Each row below holds a small network's activations on one input, seen along a few directions.
Each table varies a few parts of the input and shows all the possible inputs, shuffled.
Descriptions start from the smaller parts, as in this example, which fits no table here: one of 4 places along a line, together with either a single point or one of 11 places along a line or (one of 2 separate values, together with one of 8 places around a ring).
Shared parts are said once, and a part with two or three values counts as separate values.
(in the rows, 128 means zero)

Other details of the inputs shift rows strongly along three fixed directions, in all tables alike. That doesn't count.
To show where, the next rows are all for the same input, with only those details redrawn:
[140 124 130 130 139 112 127 114 175 138 133 111 117 128 135]
[118 123 122 131 129 130 123 130 119 131 118 116 135 137 121]
[133 126 151 134 136 143 117 126 148 145 119 108 128 115 147]
[120 122 122 131 133 127 121 127 127 132 118 111 133 138 124]
[121 126 118 126 108 133 143 139  96 116 135 151 140 133 104]
[128 122 110 128 128 108 134 121 142 125 134 124 125 142 113]
[148 128 163 134 144 137 117 117 186 154 126 102 117 105 162]

Table:
row 1: [155 115 142 127 140  97 128  99 213 155 137 101 110 123 155]
row 2: [127 151 142 135 148 137 108 130 120 114 119 125 110 113 151]
row 3: [131 144 153 139 137 133 111 127 127 121 115 122 113 107 154]
row 4: [129 135 192 130  84 211 133 162  61 143 123 171 160  75 148]
row 5: [122 110 133 123 106 138 136 134  94 141 119 132 154 130 130]
row 6: [129 125 151 133 123 146 116 127 137 144 122 118 129 112 141]
row 7: [138 123  88 116  93  90 179 129 118  99 171 188 130 145  80]
row 8: [121 114 126 127 131 126 126 126 122 140 113 107 142 141 134]
row 9: [124 131 107 125 146 119 120 124 151 124 135 117 117 141 114]
row 10: [120 140 178 123  90 225 142 177  20 132 122 182 176  87 141]
row 11: [153 124 160 124 150 137 127 116 182 161 127 104 126 113 174]
row 12: [129 150 146 138 145 134 108 128 126 116 117 123 108 111 149]
row 13: [ 85 108  83 135 155 102  82 113 124 136  86  57 129 176 108]
row 14: [136 130 127 132 141 118 119 118 180 131 138 115 110 124 124]
row 15: [124 147 119 128 116 123 138 139  83  95 134 165 121 125 116]
row 16: [123 111 118 119 128 126 137 130 106 141 116 116 152 148 132]
row 17: [142 135 146 124 113 150 147 139 123 128 145 159 134 108 129]
row 18: [117 125 127 130 120 142 128 138 100 127 121 130 141 131 118]
row 19: [123 108 122 123 125 123 135 127 113 141 116 113 150 145 132]
row 20: [154 137 111 116 116 108 166 125 163 111 178 179 113 123 105]
row 21: [130 142 152 138 132 129 108 123 132 124 117 122 108 106 151]
row 22: [178 141  90 112 101  64 196 113 211  89 222 217  87 124  74]
row 23: [129 149 152 141 141 135 107 128 127 117 116 123 108 104 151]
row 24: [138 149  92 118 107  90 168 133 103  77 170 199 109 135  94]
row 25: [142 117 145 119 135 140 138 128 137 153 125 118 145 125 158]
row 26: [142 147 161 142 144 123 102 114 169 127 125 116  93  96 161]
row 27: [ 90 109  74 124 144 105 112 125  88 126  95  87 147 185 102]
row 28: [132 126 130 126 150 129 118 120 157 143 123 102 124 132 144]
row 29: [128 125 131 134 146 123 111 118 166 140 120  98 119 129 135]
row 30: [ 96 124  97 127 127 138 119 142  74 117 111 123 147 155  98]
row 31: [ 62 107  38 129 135  89  96 125  70 103  96  87 136 203  56]
row 32: [143 128 146 120 106 148 157 141 111 132 144 165 144 113 133]
- The inputs of row 1 and row 11 match in every part but one. If row 31 is changed in the same way as row 1 into row 11, which row does it become? => row 9
- What do these inputs look like to the network? => one of 4 places along a line, together with either one of 2 separate values or one of 6 places along a line
- Which other rows agree with row 23 in the place on the line of 4? List them by row number. => row 3, row 7, row 8, row 14, row 18, row 19, row 29
- Which other rows does row 32 become when the place on the line of 6 takes its other values? List them by row number. => row 16, row 17, row 22, row 27, row 30
